A small network was shown many inputs. Here are its activations along a few directions, one row for each input.
Each table varies a few parts of the input and shows all the possible inputs, shuffled.
A made-up example of a description, with smaller parts first: one of 4 places along a line, together with either a single point or one of 9 places along a line or (one of 3 separate values, together with one of 8 places around a ring).
Shared parts are said once, and a part with two or three values counts as separate values.
(in the rows, 128 means zero)

Other details of the inputs vary at random and push rows far along two fixed directions, the same in every table; ignore that.
To show where, the next rows are all for the same input, with only those details redrawn:
173, 141, 133, 159, 122, 135, 95, 109, 103, 110, 113, 75
188, 178, 117, 128, 145, 113, 120, 101, 103, 162, 133, 104
103, 98, 103, 100, 126, 114, 188, 185, 157, 136, 167, 219
152, 111, 137, 166, 109, 146, 97, 127, 116, 83, 109, 82
151, 111, 137, 166, 110, 147, 93, 125, 115, 82, 108, 80
176, 183, 103, 105, 154, 99, 150, 116, 113, 186, 156, 148
105, 104, 101, 96, 129, 111, 189, 182, 157, 144, 168, 221
105, 55, 137, 166, 93, 153, 123, 174, 142, 53, 119, 130

A family of inputs:
x1: 118, 176, 142, 145, 133, 150, 66, 73, 103, 107, 127, 91
x2: 178, 145, 149, 142, 124, 137, 97, 113, 95, 109, 102, 70
x3: 174, 178, 119, 96, 146, 107, 168, 97, 112, 191, 132, 137
x4: 103, 61, 153, 153, 92, 162, 134, 176, 134, 56, 95, 121
x5: 62, 105, 101, 94, 151, 99, 173, 165, 174, 158, 157, 212
x6: 136, 178, 111, 113, 178, 96, 135, 99, 126, 182, 154, 125
x7: 142, 103, 150, 156, 89, 160, 83, 116, 117, 97, 95, 78
x8: 119, 184, 113, 95, 162, 96, 124, 98, 133, 201, 137, 130
x9: 180, 177, 136, 115, 130, 122, 128, 81, 109, 173, 119, 103
x10: 184, 172, 114, 129, 135, 110, 109, 97, 107, 163, 116, 104
x11: 133, 138, 139, 150, 92, 169, 81, 110, 103, 72, 122, 117
x12: 97, 158, 114, 79, 158, 100, 157, 121, 148, 213, 163, 181
x13: 64, 72, 150, 142, 128, 149, 131, 157, 147, 76, 107, 117
x14: 103, 106, 98, 94, 131, 108, 193, 186, 157, 148, 173, 227
x15: 97, 62, 135, 150, 73, 155, 107, 166, 140, 68, 96, 121
x16: 143, 177, 135, 115, 169, 108, 135, 68, 113, 180, 122, 90
x17: 27, 41, 145, 126, 108, 142, 162, 169, 182, 90, 135, 179
x18: 114, 114, 155, 148, 141, 142, 89, 119, 122, 86, 105, 67
What do these inputs look like to the network? -> one of 2 separate values, together with either a single point or one of 8 places around a ring
Changing only the choice among 2 separate values turns x4 into x13. The same change can be made to x3. Which row results? -> x16
Change only the choice among 2 separate values in x12. List by row number the other rows that result. -> x7
Change only the choice among 2 separate values in x17. List by row number the other rows that result. -> x9

A family of inputs:
x19: 103, 106, 125, 144, 122, 135, 110, 140, 137, 91, 124, 133
x20: 121, 110, 134, 151, 132, 131, 124, 133, 125, 101, 112, 101
x21: 106, 112, 136, 137, 111, 148, 111, 125, 130, 92, 116, 129
x22: 137, 159, 111, 112, 134, 110, 127, 111, 129, 169, 134, 145
x23: 129, 119, 128, 149, 117, 143, 107, 140, 117, 95, 127, 115
x24: 128, 141, 122, 125, 132, 122, 118, 104, 126, 134, 139, 128
x25: 124, 154, 127, 108, 149, 113, 141, 114, 139, 170, 148, 135
x26: 114, 108, 143, 142, 119, 143, 133, 128, 127, 98, 107, 111
x27: 124, 101, 132, 145, 117, 133, 125, 129, 129, 115, 104, 102
x28: 130, 142, 130, 118, 134, 120, 115, 114, 126, 154, 121, 105
x29: 130, 162, 124, 110, 162, 108, 129, 120, 126, 166, 142, 131
x30: 162, 167, 111, 118, 128, 119, 130, 118, 117, 172, 137, 135
x31: 83, 69, 107, 90, 115, 110, 202, 209, 175, 141, 158, 246
x32: 133, 104, 132, 143, 122, 132, 124, 152, 131, 94, 121, 120
x33: 156, 166, 120, 120, 136, 121, 133, 111, 116, 163, 152, 137
x34: 153, 131, 127, 124, 131, 121, 136, 123, 126, 134, 135, 122
x35: 152, 158, 129, 125, 124, 138, 117, 110, 102, 133, 127, 119
x36: 122, 100, 138, 150, 127, 138, 129, 122, 131, 107, 118, 105
x37: 102, 111, 149, 132, 122, 147, 115, 129, 132, 103, 113, 112
x38: 150, 140, 134, 117, 126, 128, 137, 127, 120, 129, 125, 129
What do these inputs look like to the network? -> one of 4 separate values, together with one of 5 places around a ring
Changing only the place on the ring of 5 turns x33 into x24. The same change can be made to x35. Which row results? -> x21
Start at x22 and move only the place on the ring of 5, one step at a time. The first step leads to x28. Which rows follow, in order? -> x27, x31, x30
Change only the choice among 4 separate values in x32. List by row number the other rows that result. -> x31, x34, x38
Change only the choice among 4 separate values in x29. List by row number the other rows that result. -> x25, x28, x37

A family of inputs:
x39: 118, 70, 150, 181, 75, 180, 79, 153, 119, 24, 84, 94
x40: 93, 99, 160, 170, 125, 147, 89, 106, 130, 92, 86, 46
x41: 100, 83, 120, 105, 123, 126, 195, 187, 151, 116, 135, 192
x42: 141, 100, 149, 162, 88, 170, 92, 133, 115, 64, 114, 96
x43: 145, 150, 158, 171, 123, 158, 30, 54, 91, 93, 86, 17
x44: 150, 127, 119, 150, 102, 136, 109, 127, 118, 110, 127, 129
x45: 144, 127, 125, 96, 139, 112, 183, 152, 134, 158, 156, 166
x46: 213, 197, 129, 160, 126, 137, 79, 55, 77, 135, 113, 55
x47: 227, 203, 131, 172, 127, 141, 58, 48, 71, 134, 98, 32
x48: 98, 115, 146, 125, 146, 120, 124, 110, 145, 135, 115, 108
x49: 154, 166, 99, 78, 156, 82, 188, 152, 132, 209, 149, 192
x50: 73, 148, 117, 84, 147, 113, 156, 133, 157, 165, 164, 205
x51: 145, 157, 156, 161, 130, 153, 40, 55, 96, 102, 93, 31
x52: 62, 94, 150, 144, 108, 154, 100, 130, 153, 71, 117, 126
x53: 201, 244, 88, 74, 159, 86, 145, 95, 96, 228, 155, 160
x54: 123, 67, 145, 171, 64, 171, 78, 156, 129, 39, 105, 94
x55: 103, 54, 150, 148, 101, 151, 149, 174, 136, 55, 104, 125
x56: 54, 95, 128, 122, 117, 145, 127, 148, 149, 107, 141, 166
x57: 159, 175, 116, 91, 137, 115, 159, 128, 115, 174, 172, 178
x58: 79, 44, 117, 147, 70, 150, 140, 192, 161, 54, 138, 186
x59: 225, 181, 125, 154, 136, 112, 88, 65, 88, 156, 97, 30
x60: 88, 108, 154, 151, 115, 154, 75, 108, 133, 80, 109, 97
x61: 168, 157, 105, 111, 150, 97, 170, 123, 128, 189, 145, 156
x62: 81, 123, 137, 140, 121, 148, 97, 117, 130, 106, 123, 114
x63: 68, 46, 138, 138, 81, 162, 150, 196, 147, 38, 131, 186
x64: 98, 83, 108, 103, 125, 114, 211, 183, 164, 138, 158, 217
x65: 188, 163, 131, 148, 110, 139, 79, 102, 96, 127, 117, 82
x66: 121, 76, 132, 131, 111, 137, 154, 177, 148, 112, 128, 153
x67: 105, 163, 109, 71, 178, 86, 178, 118, 146, 221, 158, 175
x68: 189, 130, 152, 179, 121, 141, 92, 82, 93, 93, 91, 26
x69: 109, 95, 160, 158, 130, 143, 84, 98, 129, 92, 87, 51
x70: 76, 51, 125, 142, 76, 155, 138, 203, 149, 53, 122, 187
x71: 80, 117, 138, 112, 147, 114, 148, 125, 161, 140, 125, 138
x72: 101, 82, 117, 109, 123, 123, 185, 191, 154, 123, 131, 194
x73: 185, 223, 94, 80, 161, 90, 173, 94, 105, 217, 180, 184
x74: 107, 174, 117, 73, 182, 83, 176, 108, 153, 216, 153, 172
x75: 151, 200, 117, 84, 189, 85, 141, 73, 118, 233, 141, 118
x76: 106, 84, 112, 97, 119, 110, 191, 203, 164, 151, 156, 214
x77: 108, 102, 126, 126, 103, 149, 145, 165, 131, 87, 131, 172
x78: 146, 156, 119, 165, 161, 127, 71, 116, 106, 90, 141, 79
x79: 204, 220, 94, 73, 171, 74, 165, 104, 105, 236, 141, 140
x80: 48, 79, 125, 105, 138, 121, 171, 163, 169, 137, 140, 176
x81: 55, 90, 145, 152, 106, 158, 101, 138, 143, 77, 120, 122
x82: 89, 64, 124, 164, 151, 125, 122, 181, 152, 59, 138, 119
x83: 76, 108, 133, 122, 142, 121, 145, 133, 149, 140, 125, 128
x84: 163, 151, 107, 89, 140, 94, 169, 146, 134, 194, 152, 161
x85: 168, 152, 123, 104, 143, 114, 164, 129, 123, 172, 143, 137
x86: 227, 200, 140, 160, 124, 146, 55, 63, 73, 137, 104, 35
x87: 108, 173, 114, 91, 156, 115, 131, 104, 126, 182, 157, 161
x88: 182, 137, 126, 155, 126, 118, 111, 107, 109, 138, 106, 79
Changing only one part turns x55 into x63. The same change can be made to x61. Which row results? -> x47
What do these inputs look like to the network? -> one of 2 separate values, together with either a single point or one of 9 places along a line or (one of 3 separate values, together with one of 5 places along a line)
Change only the choice among 3 separate values in x47. List by row number the other rows that result. -> x39, x86
Change only the choice among 2 separate values in x60. List by row number the other rows that result. -> x48
Change only the choice among 2 separate values in x59. List by row number the other rows that result. -> x58
Change only the choice among 3 separate values in x61. List by row number the other rows that result. -> x66, x72
